A small network was shown many inputs. Here are its activations along a few directions, one row for each input.
In each table, some parts of the input vary, and every possible input appears once, in random order.
A made-up example of a description, with smaller parts first: values(2) and (point or ring(9) or (line(4) and ring(5))).
Shared parts are said once, and a part with two or three values counts as separate values.
(in the rows, 128 means zero)

Other details of the inputs vary at random and push rows far along two fixed directions, the same in every table; ignore that.

A family of inputs:
r1: [140  99 132 109 123 148 142  75 189 115 112  69 142 165 115 126]
r2: [170 158 122 137 137 126 112 200 168 171 109 141 109 101 158 156]
r3: [194 252 169 175 104  85 139 216 129 153  66  82  81  97 122 180]
r4: [124 179 116 157 163  92 155 128  11 176 138 190 110  71  86 129]
r5: [118  95 101 127 152 120 109 145  83 147 132 192 131  82 126 110]
r6: [127  89  93 146 135 148  86  60  74 129 172 172 149 124 112 118]
r7: [115  80  94 136 144 152 156  79  69 155 172 169 117 109 122 117]
r8: [124 123 154 113 106 145 112 108 199 108  67  61 164 161 158 134]
r9: [113 116 150 109 117 146 178 132 182 137  76  69 133 134 165 130]
r10: [150 108 136 100 112 159 161  92 164 106 116  89 122 142 123 138]
r11: [115  73 120 101 121 148 152  74  93  95 133 131 136 112 104  97]
r12: [111 126  99 132 165 144 150 136  84 147 188 183 113  82 104 119]
r13: [161 163 132 170  86 128 115 197 127 146 106 111  82  87 145 126]
r14: [ 93  75 125 121 121 144 170  78 114 134 114 108 125 137 154 113]
r15: [172 177  92 159 120 130  99 213 133 157 131 178 132  99 132 143]
r16: [127 150 139 152 122 125 114 190  69 127 169 176  90  79  93 102]
r17: [159 181 138 129 138 116 116 218 197 156 112 113 101 116 170 168]
r18: [129 159 148 121 129 108 120 209 192 138  85  99 110 120 178 149]
r19: [140 181 142 158 141 135 138 216 125 176 164 157  86  95 130 138]
r20: [156 191  97 151 131 120  99 221 135 142 151 174 126 103 132 144]
r21: [119 133 119 146 151 140  74 122  70 131 198 201 137 114  87 115]
r22: [143  98  90 140 147 125 106 125  79 164 161 189 110 102 140 132]
r23: [126 107 133 113 137 145 143  99  77 107 194 167 109 123  85 112]
r24: [140 131 148  93 117 148 163 111 182  94 129  73 114 148 131 145]
r25: [172 225 179 144 119  59 140 192 186 168  32  78 104 135 174 200]
r26: [110  81 109 114 102 128 136  83 129 100 102 118 160 174 162 119]
r27: [185 175 124 169  92 140 118 190 143 156 125 116  73  97 140 148]
r28: [129 100 116 118 136 158 106  65 135 114 136 136 164 142 115 128]
r29: [ 81  98 165 104 135 139 179 108 137 116 128 105 126 156 143 113]
r30: [143 168 167 132 120  84 153  90 162 121  57  37 133 175 104 163]
r31: [113 131 129 139 151 103  98 193  77 152 160 201 108  90 127 112]
r32: [139 142 168 101 130 123 137 162 199 139 111  95 110 171 172 165]
r33: [112  82 112 101 148 162 177  72 122 138 143 135 136 127 122 125]
r34: [ 90  84 117 109 146 126 127  75 115  93 151 118 144 131  89  84]
r35: [ 96 127 162  99 124 137 184 134 200 116  88  51 127 149 170 136]
r36: [120 171 116 162 138 124  62 189 105 133 145 168 133  75 112 114]
r37: [128 145 148 106 124 148 112 105 204 102 113  72 152 169 147 154]
r38: [127 140 125 112 128  77 155  68  81 107 101 136 177 163 114 155]
r39: [ 90  85 142 115 138 124 125  82 107  99 157 124 136 151  89  83]
r40: [107  64 126 103 122 122 137  81 134 125  99 112 133 155 172 128]
r41: [ 92  97 142  93 118 123 143 103 136  84 126 127 163 187 143 115]
r42: [121 109 122 109 143 137 133  82 157 105 154  99 134 148  97 116]
r43: [113 101 109 152 118 135  80  94  86 126 133 151 146 118 128 107]
r44: [163 155  82 167 111 126  96 177 105 156 146 183 123 112 143 138]
r45: [141 163 106 149 135 121 100 189  90 139 181 210 128 120 114 127]
r46: [157 122 138 137 102 138 131  99 200 132 103  49 118 172 146 137]
r47: [152 172 110 153 107 120 104 219 148 142  92 148 139 106 151 129]
r48: [121 144 159 118 127  97 129  41 117 108  80  86 171 170 110 167]
r49: [ 92 106 139 129 140 131  88 102  82 106 164 166 153 130 104  98]
r50: [120 110 142 117 137 135 127  93 138 116 168 115 126 161  92 113]
r51: [109 129 132  99 115 122 142 137 183  85  93  95 160 169 163 133]
r52: [111  77 117 118 131 134 126  75 121 112 127 113 151 128  96  85]
r53: [113  79  97 151 125 123 104  84  72 130 154 146 128 110  96  80]
r54: [ 98  86 126  94 132 140 154  80  99  78 149 126 128 118 102 100]
Each input here is: ring(6) and (point or (values(2) and line(4))).
Question: Changing only the ring(6) part turns r1 into r10. The same change can be made to r30. Which row results?
Answer: r3
Question: Changing only the ring(6) part turns r37 into r24. The same change can be made to r21. Which row results?
Answer: r23
Question: Which other rows does r41 become when the values(2) part takes its other values? List them by row number.
Answer: r45

A family of inputs:
r55: [124 100  99 136 133 137 119 118  80 130 151 167 127  94 106 105]
r56: [138 160 165 113 118 127 157 159 203 124  97  70 122 163 156 157]
r57: [ 99  85 139  90 142 134 132  52 137  87 142 115 158 174 117 121]
r58: [130 147 155 123 112 122 133 167 199 138  74  73 124 144 172 141]
r59: [118 130 116 146 135 122  98 154  99 145 140 168 133 105 128 116]
r60: [101  93 141  99 128 134 151  90 147  98 121  99 141 153 126 112]
r61: [148 149 112 166 132 122 109 182  96 174 146 170 100  78 128 124]
r62: [105  70 138  82 147 150 170  27 138  99 144 103 145 171 114 127]
r63: [106 108 140 115 140 130 142 108 116 118 147 131 120 131 119 116]
r64: [143 159 129 134 122 122 108 165 143 122 126 133 133 131 134 135]
r65: [129 105 126 106 130 141 157  87 139 119 128 120 134 148 133 141]
r66: [129 165 124 165 135 123  84 194 101 148 156 168 113  83 108 114]
r67: [121 104 132 122 136 140 140  98 116 126 150 123 115 127 116 118]
r68: [107  99 134 101 126 135 149 100 140  99 116 106 140 146 133 112]
r69: [128 118  92 151 134 138 101 128  64 133 170 187 129  90  94  99]
r70: [131 110 104 138 134 135 127 126  72 140 160 175 114  95 111 114]
r71: [116  86 127 111 128 139 139  85 143 124 112 104 137 142 141 120]
r72: [127 111 103 143 141 133 124 125  62 140 179 181 111  91  91 103]
r73: [125 123  97 135 142 120  93 135  65 127 170 204 141 101 101 116]
r74: [131 150 150 125 108 132 129 155 179 114  96  86 133 151 155 134]
r75: [133 119 102 128 146 138 135 114  81 133 167 175 122 104 102 120]
r76: [145 146 122 146 116 135 122 166 140 136 119 117 113 105 131 121]
r77: [144 152 154 132  97 139 129 147 205 123  91  57 125 158 152 141]
r78: [126 112 141  99 127 144 165  84 165 113 124  89 131 163 131 142]
r79: [132 139 116 158 131 135  93 147 102 144 159 156 117  94 102 111]
r80: [154 166 103 161 135 124 113 187 100 170 150 175 105  79 125 139]
r81: [121 126 136 104 134 127 153 121 152 124 114 113 133 151 152 146]
r82: [126 151 141 140 140 100 123 100  79 133 134 130 126 112  85 129]
r83: [126 130 142 114 122 108 158  68 110 103  98  97 146 154 113 137]
r84: [ 93  78 134  96 131 138 142  61 127  89 138 115 157 166 117 107]
r85: [118  95 109 122 128 137 132 100 117 126 129 128 132 122 128 115]
r86: [124  97 127 104 141 138 153  79 138 131 127 118 138 151 140 139]
r87: [135 146 147 124 114 104 151  98 128 118  78  91 139 151 128 154]
r88: [160 201 132 166 119 108  81 233 160 167 109 141 113 106 152 150]
r89: [120 117 144 119 136 101 148  62 112 125  86 106 148 155 128 144]
r90: [133 110 122 111 122 140 127  85 142 104 129 116 145 158 126 129]
r91: [109  99 140  95 126 134 161  92 133 101 125 111 131 156 137 121]
r92: [161 175 148 150  99 125 134 197 193 157  87  80  97 126 175 156]
r93: [122 106 100 147 138 134  99 117  82 145 153 174 133 104 113 108]
r94: [143 159 159 119 110 124 125 157 205 112  95  70 137 171 154 150]
r95: [115 115 134  94 136 134 160  98 137 108 131 123 136 153 131 133]
r96: [105  89 133  98 126 134 148  94 138 101 113 109 144 147 138 118]
r97: [167 176 111 168 117 123  85 198 128 154 133 158 115  96 128 141]
r98: [139 160 118 155 128 118 113 203  91 155 145 177 100  79 126 125]
r99: [119 101 118 125 126 139 133 101 117 119 143 129 127 118 108 107]
r100: [160 197 126 162 117 110  86 229 155 156 111 138 115 109 152 150]
r101: [138 148 111 166 136 131  95 175  94 155 159 165 102  67  99 108]
r102: [143 175 162 137 108 122 139 199 188 139  97  81 100 137 156 146]
r103: [108 106  96 134 147 123 114 134  67 133 155 186 130  89 110 101]
r104: [106 107 150  93 145 136 158  85 149 107 134 105 136 161 127 135]
r105: [120 124 123 135 141 120 126 150  99 147 140 162 117 108 133 121]
r106: [162 179 146 152  92 133 111 198 196 145  82  80 113 131 164 151]
r107: [106  97 123 109 135 127 148 104 109 120 135 137 130 136 137 122]
r108: [ 83  64 139  88 143 139 151  48 126  89 139 110 149 155 114 103]
r109: [128 116 134 123 108 138 132 109 172 120  99  85 139 157 156 135]
r110: [163 209 155 159 104  91 131 183 169 152  49  74 114 133 158 175]
r111: [125 104 135 110 131 140 123  74 151 106 136 104 143 162 120 130]
r112: [ 98  88 127 103 128 133 137  79 133 102 121 117 156 160 141 119]
r113: [123 129 150 114 123 105 154  69 113 107 107  90 144 156 102 136]
r114: [127 106 103 135 138 138 133 114  66 131 169 174 116  99 102 105]
r115: [123 127 113 124 145 126 134 137  90 132 155 176 127 109 118 129]
r116: [146 178 153 134 124 118 134 195 188 157  92 101 112 135 169 162]
r117: [113 111 103 143 138 126 103 134  64 126 164 196 139  95 104 103]
r118: [162 167 138 142 105 125 112 170 198 138  90  85 126 147 166 159]
r119: [164 173 113 170 126 119  79 195 130 167 131 158 117  98 134 139]
r120: [128 110  95 138 144 133  99 105  72 124 180 186 135 110  83 109]
Question: Describe the family of inputs behind these rows.
Answer: line(6) and (point or (values(2) and line(5)))
Question: Changing only the line(6) part turns r101 into r85. The same change can be made to r57. Which row results?
Answer: r100
Question: Changing only the line(6) part turns r86 into r75. The same change can be made to r58. Which row results?
Answer: r68
Question: Which other rows does r91 become when the line(6) part takes its other values? List them by row number.
Answer: r63, r98, r102, r105, r107
Question: Which other rows does r71 become when the line(5) part takes its other values? List them by row number.
Answer: r61, r86, r93, r119
Question: Which other rows does r87 become when the line(6) part takes its other values? List them by row number.
Answer: r82, r83, r89, r110, r113
Question: Which other rows does r96 become when the values(2) part takes its other values? List them by row number.
Answer: r55

A family of inputs:
r121: [103  75 106  93 161 113 167  49  35 117 171 192 134 129  98 119]
r122: [ 87  90 148  75 128 146 151 109 193  87 112  84 152 171 159 120]
r123: [146 189 111 173 140 115 114 191  53 165 170 195 104  46  87 122]
r124: [108  82  92 133 170 149  98 114  49 153 233 231 112  88  84  91]
r125: [116 140 107 168 128 127  83 223  87 150 154 189 103  66 132  94]
r126: [122  72  64 127 146 158 105 106  34 110 228 241 140 102  86  88]
r127: [118 124 138 106 129 119 138  75 165 113  92  93 169 179 145 157]
r128: [ 72  55 150  63 135 148 159  63 157  69 139 104 158 194 150 108]
r129: [148 168 120 160 138 103  78 164  67 142 159 190 117  91  86 129]
r130: [132 143 149 120 117 120 147 111 170 114  84  59 128 155 122 134]
r131: [110  38  73 117 123 162 120  60  63  98 188 188 147 121 111  82]
r132: [158 167 134 181 116 139  86 234 166 193 135 131  78  81 155 128]
r133: [111  86 137  78 143 117 195  48 133 103 110 105 145 162 142 146]
r134: [104  82 125  97 139 126 142  28 128 105 100 106 183 180 130 132]
r135: [154 176 156 135 116 108 109 157 174 125  90  90 128 133 132 159]
r136: [180 181 126 154  85 154 111 231 231 140  85  84 108 122 177 146]
r137: [118 128 123 123 138 115 137  96 103 114 143 129 135 126  86 120]
r138: [122 106 140  99 128 122 128  56 138  99  99  92 153 158 120 128]
r139: [161 184 151 132 111 108 159 193 187 158  55  73 101 127 170 171]
r140: [101  81 145  88 132 145 186  23 123  92 109  85 153 165 116 122]
r141: [106  94 100 134 164 117 125  69   8 110 202 209 135 108  48  92]
r142: [142 156 144 149 106 110 111 144 159 146  75  90 143 153 158 158]
r143: [155 168 150 141 103 102 154 180 162 158  69  88  97 126 170 162]
r144: [140 110 120 104 104 160 142 125 204  98 124  94 143 159 160 138]
r145: [160 190 133 186 112 101 101 207 111 159 116 119  96  88 112 128]
r146: [159 219 126 187 132 115 107 229  68 171 157 184  84  61 103 136]
r147: [118  95 144 112 122 121 125  53 127  96  99  90 146 165 126 130]
r148: [131 165 156 132 107 134 118 228 220 136  78  80 117 127 178 128]
r149: [161 182 151 155 114 147 108 229 239 180  95  72  88 113 175 146]
r150: [123 129 162 121 100 131 166  96 151 120  87  63 125 154 142 142]
r151: [ 91  38 131  68 155 167 157  25 165 103 157  95 151 177 135 119]
r152: [142 183  85 187 154  94  66 180  27 174 184 250 125  68  97 119]
Question: Describe the family of inputs behind these rows.
Answer: line(4) and (values(3) or line(5))
Question: Changing only the line(4) part turns r150 into r146. The same change can be made to r132. Which row results?
Answer: r124
Question: Which other rows agree with r135 in the line(4) part? List them by row number.
Answer: r122, r123, r127, r133, r137, r144, r151
Question: A walk changes only the line(4) part. It starts at r152 and steps to r127. List the rest of the walk in order.
Answer: r134, r142

A family of inputs:
r153: [145 162 144 135 114 135 139 161 182 126 108  75 113 127 126 133]
r154: [ 97  87 121  97 158 133 152  69  89 104 179 159 140 144  97 113]
r155: [106  86 122 117 133 142 154  50  69 109 153 139 133 127  99 109]
r156: [145 171 118 155 138 128  93 215 115 156 166 185 109  89 119 129]
r157: [115  73 109 102 136 135 168  41 103 114 117 119 148 139 117 121]
r158: [ 86  81 140  93 156 124 161  52  94 110 137 133 141 144 116 121]
r159: [ 88  72 150  80 139 142 148  64 160  95 128 100 155 178 139 117]
r160: [ 97  79  93 121 137 144 114 104  78 116 170 192 153 123 129 102]
r161: [136 184 163 137 106 125 142 196 184 132 104  82 110 143 152 144]
r162: [144 158 140 156 118 138  96 188 166 152 124 112 108 109 132 125]
r163: [141 188 140 140 127 118 129 210 159 140 120 118 109 105 130 136]
r164: [156 207 116 192 115  94  62 187  77 148 125 172 138  95  99 136]
r165: [132 107 163  96 111 129 168  74 175 101  86  48 120 171 146 143]
r166: [ 97 106 166  87 134 130 165  85 182 101 108  65 139 182 144 131]
r167: [153 158 154 135 105 124 132 168 185 128 105  70  99 137 136 136]
r168: [102  56 104 108 119 162 128  51 119 100 148 132 157 155 135 103]
r169: [109  99 124 109 149 112 146  94  65 115 152 168 123 115 106 119]
r170: [104  99 151  99 129 108 124  16 144  86  89  76 186 200 122 138]
r171: [143 172 151 125 115 132 126 201 201 129  98  93 124 133 155 143]
r172: [150 168 135 137 127 112 143 175 145 160 102 127 113 125 157 161]
r173: [111  76 112 117 126 137 162  45  83 120 130 131 142 141 120 116]
r174: [137 112  92 145 146 126 130 103  55 155 161 185 120  94 101 122]
r175: [144 125  79 162 138 144  79 160  85 156 181 203 119  80 115 112]
r176: [118  97 147 107 105 159 145  84 176  97 117  74 142 174 140 120]
r177: [110 114  99 143 161 108 124 127  39 161 156 206 126  83 108 115]
r178: [157 179 117 171 132 129 103 197 111 161 166 158  92  81  99 126]
r179: [118 121 169  83 128 129 181  83 181 105  95  67 134 184 156 161]
r180: [135 154 155 138 119 132 129 151 179 138 112  73 108 134 133 130]
r181: [116 117 100 153 138 139 117 118  47 130 192 185 117  88  74  90]
r182: [127 101  78 141 136 147  96 128  90 133 163 183 137  88 112 100]
r183: [125 147 155 103 127 123 166 129 166 116  90  85 128 143 146 149]
r184: [161 203 149 147 104  97  98 161 183 122  60  75 153 150 136 165]
r185: [165 158 126 156 111 110 127 175 133 161  96 116  97 105 143 144]
r186: [113  92 111 115 146 136 149  63  70 113 151 148 134 106  88 111]
r187: [148 132 149 124 104 138 121 149 190 118 106  79 114 148 145 130]
r188: [168 193 148 157 115 125 127 190 159 161 110 102  90 106 137 158]
r189: [147 174 146 160 124 121 119 177 136 163 111 107  96  95 129 141]
r190: [101  83 143  84 138 124 161  72 131  87 137 107 137 169 121 117]
r191: [119 127  98 151 147 128  83 178  96 156 159 196 128  87 135 112]
r192: [117  79 108 115 144 154 121  73  97 112 182 163 138 130  95 103]
r193: [146 161 141 138 119 119 106 208 156 136 125 133 108 116 142 132]
r194: [141 139 136 123 108 125 113 184 192 128  97 104 123 146 181 144]
r195: [132 123 159  99 106 100 125  53 174  80  66  55 169 209 138 153]
r196: [142 172 134 151 114 112 141 188 129 160  98 130 114 115 157 149]
r197: [108  91 131  86 135 123 182  67 138 110  94 104 153 161 146 139]
r198: [129 119 138 103 118 143 133 133 206 117 104  93 142 176 183 152]
r199: [120 101  96 148 150 121 124  98  49 159 152 180 123  87 100 109]
r200: [ 89  71 135  88 131 150 151  63 125  86 147 128 158 170 129 108]
r201: [123 125  85 141 143 133  95 172  92 140 160 201 137  83 125 111]
r202: [154 164 128 149 114 142 107 191 166 139 122 115 114 102 126 126]
r203: [133 177 128 159 131 115 124 192  77 154 143 173 103  82 118 130]
r204: [152 129 134 130  96 138 111 159 203 127  93  78 119 148 174 140]
r205: [114  87  82 150 147 144  83 118  71 145 178 197 134  86 108  94]
r206: [109  78 107 107 147 109 152  77  60 123 142 177 135 124 119 117]
r207: [165 206 119 176 127  93  67 176 102 150 125 163 136 110 104 152]
Question: Describe the family of inputs behind these rows.
Answer: values(5) and (point or (values(2) and line(5)))
Question: Changing only the values(5) part turns r168 into r175. The same change can be made to r164. Which row results?
Answer: r207
Question: Changing only the values(5) part turns r154 into r163. The same change can be made to r198. Which row results?
Answer: r201
Question: Which other rows does r199 become when the values(5) part takes its other values? List them by row number.
Answer: r157, r173, r174, r185
Question: Which other rows agree with r158 in the values(5) part? List them by row number.
Answer: r159, r162, r166, r170, r177, r180, r189, r191, r199, r205
Question: Which other rows does r196 become when the values(2) part takes its other values? List them by row number.
Answer: r173
Question: Which other rows does r206 become when the line(5) part takes its other values? List them by row number.
Answer: r169, r190, r193, r194
